Each row below holds a small network's activations on one input, seen along a few directions.
Each table varies a few parts of the input and shows all the possible inputs, shuffled.
A made-up example of a description, with smaller parts first: one of 6 places along a line, together with either a single point or one of 9 places along a line or (one of 2 separate values, together with one of 5 places around a ring).
Shared parts are said once, and a part with two or three values counts as separate values.
In the rows, 128 means zero.

Other details of the inputs vary at random and push rows far along two fixed directions, the same in every table; ignore that.

Table:
row 1: [113 184 106 112 125 129 135 123 164 181 130]
row 2: [174 122 153 142 176 133 154 143  30 109  90]
row 3: [191 123 143 145 181 121 149 151  36  96 118]
row 4: [167 124 147 148 181 110 151 135  25  99 119]
row 5: [120 104 129 151 126 121 127 133 153 103 109]
row 6: [131 163  86 104 122 119 131 108 163 186 138]
row 7: [113 100 143 148 125 145 129 130 145 111 148]
row 8: [127  92 136 148 124 126 126 126 151 112 136]
row 9: [111 113 134 161 111 124 113 121 134 103 136]
row 10: [124 106 136 142 106 138 111 146 139 104 132]
row 11: [106  95 128 136 120 155 120 129 135 110 134]
row 12: [135 174 100  98 113 116 113 134 163 184 136]
row 13: [181 197 125  97 176 134 148 146  44 178 131]
row 14: [169 118 139 141 186 148 161 132  28 104 125]
row 15: [132 160 110  98 119 118 123 117 164 198 137]
row 16: [175 124 146 154 182 111 143 130  27 100 115]
row 17: [120  86 121 135 119 135 118 125 141 111 122]
row 18: [182 185 119 101 179 112 154 131  60 185  95]
row 19: [116 109 133 155 117 131 130 131 148 104 114]
row 20: [127 111 131 151 110 134 120 142 144  99 139]
row 21: [116 115 133 148 119 143 119 146 143  98 147]
row 22: [127 173 102  92 111 114 121 139 161 183 140]
row 23: [120  92 145 142 112 140 121 129 141 118 133]
row 24: [104 103 136 142 115 116 110 131 133 106 128]
row 25: [119  91 138 141 122 124 134 131 148 110 140]
row 26: [111 120 149 114 116 129 129 117 151  79  98]
row 27: [131 177  98 101 115 110 130 135 164 176 147]
row 28: [116  91 125 139 111 145 121 124 136 111 127]
row 29: [112 104 130 145 124 119 135 137 150 102 114]
row 30: [108 108 138 152 108 128 105 125 130 108 128]
row 31: [102 108 140 143 122 145 121 140 142 108 114]
row 32: [109  99 135 136 120 124 127 141 146 107 106]
row 33: [112 103 133 148 117 118 102 126 135 108 124]
row 34: [106 183 110 109 116 126 109 117 146 187 144]
row 35: [178 172 109  87 176 120 161 125  48 185 119]
row 36: [123  97 141 151 116 136 129 125 145 113 140]
row 37: [105 124 150 119 111 122 113 107 138  78 120]
row 38: [126 179 127  70 114 123 133  98 165 166 133]
row 39: [114 107 137 106 114 139 128 106 143  81 119]
row 40: [121 122 147 110 110 132 119 128 147  74 124]
row 41: [101 117 136 158 121 133 113 126 134 102 143]
row 42: [124 159 111  92 117 117 131 122 162 196 141]
row 43: [123 163  88  97 121 117 139 113 161 184 142]
row 44: [110  96 147 139 121 150 120 134 140 117 140]
row 45: [128 168  91 107 114 129 134 107 157 186 142]
Description of these inputs: one of 5 separate values, together with either a single point or (one of 2 separate values, together with one of 4 places along a line).
Changing only the choice among 5 separate values turns row 9 into row 19. The same change can be made to row 33. Which row results?
Answer: row 18
Changing only the choice among 5 separate values turns row 7 into row 14. The same change can be made to row 8. Which row results?
Answer: row 6
Which other rows does row 2 become when the place on the line of 4 takes its other values? List them by row number.
Answer: row 18, row 31, row 32
Which other rows does row 23 become when the choice among 2 separate values takes its other values? List them by row number.
Answer: row 36
Which other rows agree with row 13 in the choice among 5 separate values? List them by row number.
Answer: row 3, row 10, row 12, row 20, row 21, row 22, row 27, row 40
Which other rows does row 4 become when the choice among 5 separate values takes its other values? List them by row number.
Answer: row 25, row 27, row 29, row 43
